Each row below holds a small network's activations on one input, seen along a few directions.
Each table varies a few parts of the input and shows all the possible inputs, shuffled.
Descriptions start from the smaller parts, as in this example, which fits no table here: one of 5 places around a ring, together with either a single point or one of 11 places around a ring or (one of 3 separate values, together with one of 6 places along a line).
Shared parts are said once, and a part with two or three values counts as separate values.
(in the rows, 128 means zero)

Other details of the inputs vary at random and push rows far along two fixed directions, the same in every table; ignore that.

Rows:
r1: [149  88 150 109 109  76 190 143  97 116 109]
r2: [130  54 135 131 157 152 199 124 125 127  87]
r3: [134 173 118 135 148 132  77 129 121 152 171]
r4: [125 148 161 139  87 112 159 145 131 112 129]
r5: [115 184 112 172 142 152  84 129 134 130 170]
r6: [134 158 109 140 131 116  92 129 114 134 163]
r7: [132 147 153 147 111 105 169 150 120 114 131]
r8: [148 146 133 138  95  84 159 134 130 155 117]
r9: [131 155 150 138  87 125 170 142 135 136 136]
r10: [120 193 105 114 118 147  67 118 147 140 165]
r11: [140 153 134  91  86 104 157 132 132 136 131]
r12: [115 170 118 113 118 132  70 118 142 118 151]
r13: [122  76 113 150 182 152 100 111 131 120 104]
r14: [109  73 121 151 185 173 120 112 132 109 107]
r15: [142  36 131 111 138 102 188 125 100 109  88]
r16: [133 160 111 165 133 122  96 129 126 136 148]
r17: [135 214 146 100  81  96 112 142 136 134 164]
r18: [134 173 119 161 147 136  85 129 134 154 154]
r19: [124 212 158 122  75 102 117 150 121 117 181]
r20: [114 202 118 139 159 167  59 129 130 145 196]
r21: [137 216 131 165  86 106 147 154 122 140 176]
r22: [146 129 147 144 107  82 166 147 114 123 118]
r23: [145 140 145 135  99  81 155 139 132 145 114]
r24: [104 103 121 127 178 181  61  99 165 120  97]
r25: [138 170 170 105  60  88 185 157 115 123 156]
r26: [129 112 124 143 124 104 125 120 131 128 105]
r27: [ 99  48 113 114 206 220  93 117 136 112  89]
r28: [154 199 130 107  44  68 168 176 120 122 128]
r29: [111 128 135 120 118 142 118 122 126 108 144]
r30: [110 108  97 131 172 193  70  94 165 137 106]
r31: [112  86 129  92 161 156  95 105 141 114 100]
r32: [144 128 122 142  89  77 162 131 123 136 111]
r33: [131 114 123 118 120  96 123 120 118 125 122]
r34: [128   4 103  98 180 152 148  90 121 134  68]
r35: [116 195 109 143 147 162  69 129 124 138 194]
r36: [118 104 103 116 189 165  60  93 139 153 127]
r37: [127 169 104 132 121 110  75 118 127 142 158]
r38: [137 166 109 138 135 125  90 130 116 146 168]
r39: [117  21 116 104 184 189 141  89 158 129  50]
r40: [153  41 155  83 101  67 230 134 106 128  72]
r41: [141  37 150 101 104  91 249 140  92  93  88]
r42: [101 113 121 123 217 203  55 108 135 129 149]
r43: [115  12 107 111 166 173 147  90 150 112  49]
r44: [130 180 106 158 127 125  75 120 142 158 147]
r45: [134 150 154 144 114 112 174 152 125 127 135]
r46: [110 186 119 162 115 157  80 125 145 125 166]
r47: [156  93 131 140 101  90 206 140 109 135 100]
r48: [128  55 118  88 115 125 175 110 128 111  83]
r49: [104  82 114 117 155 181 107 102 131 112 128]
r50: [134 129 138 125  77  92 164 135 139 111 104]
r51: [147  51 159  92  89  94 241 135 136 116  50]
r52: [ 98 105 106 120 182 214  64  95 143 128 145]
r53: [109 198 126 127 136 174  58 122 142 142 188]
r54: [123 138 148 144  83 112 163 141 130 108 129]
r55: [149 134 147 115 111  85 159 148 106 134 140]
r56: [113 192 120 159 121 169  79 125 148 138 168]
r57: [114  38 110 116 185 176 141 101 116 109 107]
r58: [128 152 162 135  91 120 165 148 136 126 133]
r59: [133 148 154 119 108  98 162 150 105 111 148]
r60: [152 220 139 140  70  73 179 194  97 122 169]
r61: [120  92 120 147 200 170  80 111 141 138 113]
r62: [142 129 144 136  98  74 155 136 126 131 105]
r63: [152 115 124 114  98  72 174 157 109 133  95]
r64: [131 183 101 151 163 138  53 150 121 141 160]
r65: [114  95 117 115 182 147  64 101 133 131 116]
Description of these inputs: one of 5 places around a ring, together with either a single point or (one of 2 separate values, together with one of 6 places around a ring).
The inputs of r54 and r13 match in every part but the place on the ring of 5. If r52 is changed in the same way as r54 into r13, which row does it become?
Answer: r38
The inputs of r41 and r15 match in every part but the place on the ring of 5. If r57 is changed in the same way as r41 into r15, which row does it become?
Answer: r6
Which other rows does r22 become when the place on the ring of 5 takes its other values? List them by row number.
Answer: r4, r7, r24, r62
Which other rows does r32 become when the place on the ring of 6 takes its other values? List them by row number.
Answer: r8, r23, r26, r44, r62

Rows:
r66: [108 124 118 118 154 168  52 103 157 123 122]
r67: [136  18 150 122 139 125 230 132 116 105  58]
r68: [135 184 139 157 105 105 136 155 122 127 159]
r69: [129 182 146 110  95 100 122 143 120 121 163]
r70: [134  68 131 117 137 140 187 127 113 126 107]
r71: [ 99 162 135 142 147 174  74 124 146 111 151]
r72: [141 186 126 136  95  86 107 138 132 142 145]
r73: [105  80 118 110 152 184 106  96 158 116  98]
r74: [125  86 119 122 157 139 106 111 144 134  88]
r75: [148 128 138 119 103  79 168 142 104 130 131]
r76: [111 145 120 100 146 158  64 115 142 130 145]
r77: [142 178 123 133  98  85 111 138 121 142 149]
r78: [146 134 136 126 106  80 156 139 107 130 133]
r79: [115 120 112 140 175 182  88 113 135 136 142]
r80: [144 157 121 118  93 101 150 137 118 138 144]
r81: [123  90 109 127 153 152 117 108 139 134 100]
r82: [134  29 138 122 132 132 219 127 117 119  70]
r83: [101  94 134 110 178 190 109 117 128 107 129]
r84: [141 202 137 145  90  73 118 148 125 137 160]
r85: [137 207 145 154  74 100 148 154 133 137 157]
r86: [145 193 129 136  79  70 122 147 123 143 148]
r87: [118  83 121 141 172 157 127 124 118 121 120]
r88: [117 104 116 143 184 170  98 121 122 125 137]
r89: [151 149 130 118  90  76 151 140 115 138 131]
r90: [ 95 158 127 141 153 198  60 109 157 120 152]
r91: [122  83 127 130 166 138 112 113 137 126  96]
r92: [135 168 141  95  67 100 164 143 126 125 148]
r93: [137 138 140 141  96 109 178 144 126 130 127]
r94: [122 148 100 132 155 158  70 111 139 143 144]
r95: [120 160 116 149 159 134  56 120 133 138 149]
r96: [143 198 123 137  74  86 136 143 125 142 158]
r97: [144 115 138 130 116 108 181 149  99 120 135]
r98: [132  62 138 136 141 126 187 137 111 114  93]
r99: [138 126 136 137 100 110 181 143 115 130 131]
r100: [124  76 147 108 119 121 161 121 129 106  91]
r101: [115 155 107 148 178 148  36 111 132 139 157]
r102: [125  27 151  81 125 149 226 125 117 104  80]
r103: [124  96 105 116 176 152  81 107 130 139 119]
r104: [113 147 105 143 162 172  58 105 159 142 127]
r105: [145 161 129 130  75  86 166 139 131 136 125]
The inputs of r77 and r87 match in every part but one. If r66 is changed in the same way as r77 into r87, which row does it become?
Answer: r71
The inputs of r76 and r69 match in every part but one. If r89 is changed in the same way as r76 into r69, which row does it become?
Answer: r78
Describe the family of inputs behind these rows.
Answer: one of 5 places around a ring, together with either one of 2 separate values or one of 6 places along a line
Which other rows does r98 become when the place on the ring of 5 takes its other values? List them by row number.
Answer: r81, r82, r86, r95
Which other rows does r102 become when the choice among 2 separate values takes its other values? List them by row number.
Answer: r90
Which other rows agree with r104 in the place on the ring of 5? List them by row number.
Answer: r73, r80, r81, r92, r94, r96, r105
Which other rows does r83 become when the choice among 2 separate values takes its other values? List them by row number.
Answer: r71

Rows:
r106: [116 152 136 137 109 129 123 134 130 119 144]
r107: [130 120 107 150 151 134  96 119 141 148 113]
r108: [131 189 133 158  99 112 121 136 152 143 144]
r109: [121 160 132 132  93 128 129 135 129 122 150]
r110: [117 111 124 117 170 165 114 127 122 133 136]
r111: [136 141 140 109  98 110 161 133 132 134 121]
r112: [113 162 120 142 142 141  94 137 124 116 154]
r113: [130 117 117 120 159 138 108 118 125 141 134]
r114: [135 142 148 123  91  95 160 136 125 118 115]
r115: [120 166 111 173 168 166  80 132 136 134 151]
r116: [125  30 123 100 155 157 187 117 112 116  86]
r117: [125 121 107 161 171 147  92 115 129 145 126]
r118: [136 143 133 114  88 116 158 130 128 127 121]
r119: [123 109 119 133 148 127 113 117 119 123 129]
r120: [127 112 111 129 141 132 113 115 125 126 136]
r121: [135 110 126 126 168 139 103 115 123 134 129]
r122: [126  98 124 122 121 111 133 125 125 125 105]
r123: [136  70 121  95 136 119 160 129 132 128  84]
r124: [125 165 139 122 108 125 134 138 133 134 154]
r125: [141 156 124 130 114 113 125 128 112 142 160]
r126: [132 161 148 127 113 126 125 138 134 129 148]
r127: [136 102 120 116 110 107 147 123 126 126 110]
r128: [142 113 135 111 123 101 142 134 127 131 109]
r129: [130 122 134 122 122  98 125 131 125 129 115]
r130: [138 145 146 116 100 107 152 137 132 125 119]
r131: [127 157 132 125 104 138 130 131 133 128 151]
r132: [114 165 125 136 118 132  90 124 142 121 139]
r133: [126 104 126 132 163 132 107 116 121 126 124]
r134: [124 161 145 135 109 120 125 140 131 121 145]
r135: [118  68 128 152 172 181 135 108 143 132  97]
r136: [136 142 132 119  81 106 162 130 129 116 123]
r137: [148 109 156 113  97  91 207 160 106 116 115]
r138: [136 102 116 109 122 119 140 122 129 134 110]
r139: [111 101 116 134 159 170 104 113 123 121 134]
r140: [116 156 126 142 157 149  86 136 126 119 149]
Describe the family of inputs behind these rows.
Answer: one of 5 places around a ring, together with either a single point or one of 6 places around a ring
The inputs of r129 and r114 match in every part but the place on the ring of 5. If r128 is changed in the same way as r129 into r114, which row does it become?
Answer: r130
Which other rows does r115 become when the place on the ring of 5 takes its other values? List them by row number.
Answer: r107, r108, r117, r135

Rows:
r141: [128 175 125 135 100 117 110 130 141 137 138]
r142: [126  83 114 101 146 141 125 110 128 130 109]
r143: [129  75 112 123 162 141 139 119 114 131 112]
r144: [139 147 131 146 106 103 155 140 125 136 129]
r145: [143 145 122 137 105 103 159 141 116 140 135]
r146: [107 121 114 135 171 170  53 101 154 129 120]
r147: [141 148 139 140 112  93 139 146 116 126 137]
r148: [125  86 124 144 159 140 126 119 131 123 101]
r149: [117 210 117 133 141 136  27 122 141 141 180]
r150: [122  94 129 113 148 136 112 115 136 122 103]
r151: [121 105 160  96  89 138 205 140 126  98 117]
r152: [126  90 113 110 141 147 127 109 137 136 104]
r153: [142 148 134 133 115  93 138 144 110 131 141]
r154: [125 164 157 143  96 135 177 157 115 113 164]
Describe the family of inputs behind these rows.
Answer: one of 2 separate values, together with either a single point or one of 6 places around a ring
The inputs of r152 and r145 match in every part but the choice among 2 separate values. If r142 is changed in the same way as r152 into r145, which row does it become?
Answer: r143

Rows:
r155: [134 111 133 106 106 108 174 135 115 128 121]
r156: [106 122 113 130 159 178  78 106 150 130 125]
r157: [128  73 131 103 139 142 151 118 121 121 108]
r158: [128  75 146  92 125 124 180 128 112 108 107]
r159: [124 109 108 133 174 148  80 112 130 133 126]
r160: [155 202 144 142  41  52 175 159 122 137 145]
r161: [139 221 131 153  83  87 108 142 138 138 161]
r162: [124 112 120 136 173 136  83 121 125 128 130]
r163: [128  81 137 131 143 122 147 122 129 118  93]
r164: [105 207 123 183 164 190  54 132 147 138 187]
r165: [109 104 110 128 174 182  81 105 153 130 113]
r166: [142 139 134 130  96  98 160 140 128 131 117]
r167: [125  86 135 100 140 141 148 120 121 116 113]
r168: [110 207 111 178 173 177  48 136 123 137 203]
r169: [127  85 127 134 142 128 137 120 132 125  93]
r170: [142 217 123 136  91  87 107 150 118 148 176]
r171: [121  79 134 112 134 150 150 117 135 116  99]
r172: [144 176 136 135  61  78 168 146 129 138 136]
r173: [123 119 105 127 164 160  81 109 133 141 135]
r174: [140 102 131 127 127  99 146 136 111 127 114]
r175: [145 139 129 117  96  99 160 142 117 131 133]
r176: [139 102 123 122 123 106 152 123 116 135 116]
r177: [116  87 137 109 130 148 150 120 136 110 102]
r178: [118 119 150 111 114 133 154 131 132 108 119]
Describe the family of inputs behind these rows.
Answer: one of 2 separate values, together with either a single point or one of 11 places along a line
Which other rows does r171 become when the choice among 2 separate values takes its other values? List them by row number.
Answer: r157
Which other rows agree with r156 in the choice among 2 separate values? List them by row number.
Answer: r160, r161, r163, r164, r165, r166, r169, r171, r172, r177, r178
